A small network was shown many inputs. Here are its activations along a few directions, one row for each input.
Each table varies a few parts of the input and shows all the possible inputs, shuffled.
Descriptions start from the smaller parts, as in this example, which fits no table here: one of 4 places along a line, together with either a single point or one of 9 places around a ring or (one of 2 separate values, together with one of 5 places around a ring).
Shared parts are said once, and a part with two or three values counts as separate values.

Rows:
r1: [  3.5   6.8 -64.7   0.0 -58.7  71.4 -37.5 -27.7   0.2  15.4  55.7 -67.2]
r2: [ 28.7  -1.2  17.1  24.1  18.7  27.4  23.1  33.6  36.1  -4.3 -27.4  34.5]
r3: [-38.5   3.9  10.9 -45.5  19.6 -28.5 -13.5  19.6 -38.0  11.8  -0.5  -0.1]
r4: [-17.1  -9.1 -58.0  20.3 -41.5  75.0 -19.1  -4.2   0.4  21.5  57.7 -50.0]
r5: [ 62.4 -30.2  60.7  24.0   3.7  -7.5  52.8  17.3  22.0  -2.6 -59.4  11.3]
r6: [ 53.0 -27.8  64.0  29.8 -11.3 -55.1  37.9 -26.5  25.5 -35.4 -64.5  10.6]
r7: [ 14.5  -0.4  16.7  16.2  28.8 -64.5   8.0 -39.6  20.4 -35.6 -39.7  49.6]
r8: [  2.7  16.4  -9.8  33.6  34.9  -7.4 -18.1  -8.5  30.1 -20.2  -5.0  66.6]
r9: [ 12.2   5.3 -66.2   4.6 -60.3  78.6 -32.0 -16.9  -1.2  17.1  48.3 -52.8]
r10: [-42.1  20.3   0.2 -19.4  23.4 -36.3  16.9  23.5 -20.1  17.3  20.1  -3.5]
r11: [-40.6   0.7  21.0 -56.0  11.6 -29.1 -19.3  11.2 -37.4   9.0   5.8   3.0]
r12: [-38.7  15.2   8.3 -31.7  31.2 -23.9   0.7  18.4 -38.0   6.1   8.8  -1.7]
What is each input in this table made of?
Answer: either one of 3 separate values or one of 4 places along a line or one of 5 places around a ring
Which other rows belong to the same alternative as r12? List them by row number.
Answer: r3, r10, r11

Rows:
r13: [-34.1   0.4  27.9 -18.3  49.0 -44.2 -12.5  45.0  -5.9  -3.5 -22.3  26.6]
r14: [-18.4 -21.9 -33.5 -38.7 -59.8  40.2 -13.2  -7.7 -33.8  17.8  31.7 -58.3]
r15: [-33.0  11.6  -1.4 -17.2  53.9 -51.4 -24.1   9.0 -30.4 -15.9  -1.6  54.5]
r16: [-22.3  -7.3 -30.3   7.4 -35.1  50.6  -6.7   2.0 -16.4   8.4  51.5 -58.6]
r17: [ 43.8   0.9  39.0  41.4  -8.2  14.4  27.6 -15.5  38.6  -0.6 -34.5   4.2]
r18: [-25.8  -8.0  29.8 -28.5  41.3 -49.4  19.4  14.0 -31.3  10.5  -4.9  15.5]
r19: [-25.1  21.9 -42.1  10.8 -30.6  51.6 -24.6  18.8   3.2  17.7  38.1 -28.9]
r20: [ 58.3 -18.0  35.1  18.6 -21.8  -2.6  32.1 -27.2  28.8  -5.4 -42.8 -12.7]
r21: [-18.3  34.4 -82.2   2.1  -8.4  28.0 -45.9 -13.5   2.1   4.4  60.5 -15.7]
r22: [ 54.8 -12.2  23.3  27.8  -9.2  19.6  26.2   4.9  36.1 -21.6 -31.1  36.4]
r23: [ 43.7  -1.1   5.3  36.2  -8.6  -0.2  -2.8 -26.6  49.5 -38.4 -15.7  33.0]
r24: [-23.6  -0.6  29.1 -41.6  37.5 -56.6  24.5  -3.2 -40.5  26.7 -29.1   4.1]
What is each input in this table made of?
Answer: one of 3 separate values, together with one of 4 places along a line
Change only the place on the line of 4 in r13. List by row number the other rows that result.
Answer: r15, r18, r24

Rows:
r25: [ 47.9 -21.6  75.9  13.9  16.5 -30.9  49.1  26.8  18.2  -5.3 -62.6  14.2]
r26: [  6.8  -5.7 -23.0 -22.2 -33.3  37.2 -36.9 -19.6 -10.7   4.4  14.6 -26.8]
r27: [ 54.9  -5.6   2.9  58.1 -11.8  -9.3  18.3 -30.9  55.5 -38.4 -44.9  44.4]
r28: [-24.3 -13.0  58.4 -34.0  41.1 -56.0  26.2  37.8 -28.1   5.7 -37.7  19.3]
r29: [-11.7  11.9 -16.9  27.8  36.0  17.1 -18.4  10.3  24.7  -2.1  13.3  52.6]
r30: [ -5.3  10.1 -27.6  30.0  14.8  -8.9 -39.6 -30.8  27.3 -21.8  15.7  47.0]
r31: [ -9.9   1.6 -22.0  -3.8 -24.4  45.4  -5.2  17.2 -11.8  24.8  37.5 -45.8]
r32: [-11.6   1.4 -18.5 -17.6 -22.0  43.6  -4.5  17.2 -12.3  24.8  28.4 -34.6]
r33: [ -9.5   6.7 -36.0  -1.8 -35.2  27.9 -20.5 -25.1 -12.2  -1.5  33.8 -50.6]
r34: [-52.2  33.7   4.2 -31.8  57.6 -39.7  -6.8  32.5 -25.2   5.6  10.5  47.3]
r35: [-43.3  27.7  -6.8 -30.8  39.8 -60.1 -23.6 -10.3 -20.5  -8.0  11.5  32.2]
r36: [-19.3 -18.5  52.5 -38.4  26.4 -77.8  17.7 -11.1 -26.3 -11.0 -34.3   9.2]
r37: [ 57.3  -7.2   7.4  57.1   9.1  20.1  36.0  12.7  48.8 -20.4 -42.5  43.7]
r38: [ -3.8   1.6 -28.3  -9.4 -35.6  28.2 -27.0 -20.6 -13.7   6.2  26.1 -37.0]
r39: [-10.0   3.2 -34.4   6.7 -24.2  45.6  10.5  17.8 -11.0  27.8  34.8 -52.3]
r40: [ 49.3 -23.0  70.2  13.3  -2.5 -57.3  40.0 -22.5  19.2 -22.5 -58.6   6.9]
r41: [-15.1   1.1 -43.1   5.3 -34.0  15.6  -3.7 -22.8  -7.0  12.1  36.9 -49.8]
r42: [ -0.3  -4.2 -14.8 -22.5 -18.1  59.4 -11.5  21.3 -14.9  19.7  17.4 -19.8]
Changing only one part turns r27 into r37. The same change can be made to r40. Which row results?
Answer: r25
What is each input in this table made of?
Answer: one of 2 separate values, together with either one of 4 places along a line or one of 5 places around a ring

Rows:
r43: [  5.0 -15.2  39.5  -1.7  18.7 -13.9  36.3  37.4 -12.6  19.1 -20.3 -12.6]
r44: [ 19.6 -11.4  15.9   0.5  -3.9  43.5  19.7  38.4   6.5  10.4 -12.7  -4.4]
r45: [ -6.6   0.7 -13.0  19.3  17.6 -30.3 -20.7 -42.8  13.3 -33.2  -9.7  36.1]
r46: [ 29.7 -21.2  19.4  30.3 -19.3 -18.6  13.2 -30.1  15.7 -34.3 -26.9   4.9]
r47: [  3.2 -18.9 -33.6 -33.0 -59.6  25.5  -4.1  -3.6 -27.8   8.2  40.7 -81.3]
r48: [  4.3  27.4 -37.1  32.2  13.9  27.2 -23.2 -23.7  27.6   0.4   6.0  27.5]
r49: [ 15.9 -10.6  48.8  -2.7  -3.2 -47.4  23.6   3.0 -26.8 -12.3 -34.5  -1.5]
r50: [-30.7   7.5 -48.5 -42.9 -28.8  26.7 -49.5 -13.3 -23.2  20.6  63.3 -45.2]
r51: [-37.7  10.9  13.1 -19.3  35.1 -21.3  10.3  34.0  -9.1  13.2  10.7  30.3]
r52: [ 32.7   3.0 -10.6  42.8 -24.2  33.8  11.4 -10.3  42.8   0.0 -20.8 -14.5]
r53: [-11.9  11.1 -11.8 -10.4  29.8  37.1 -14.4  24.6   8.4  11.4  18.6  33.4]
r54: [-23.7  16.7  18.0 -15.1  24.1 -62.2  -2.5 -13.6 -14.7  -3.4 -14.4  27.3]
What is each input in this table made of?
Answer: one of 2 separate values, together with either a single point or one of 5 places around a ring
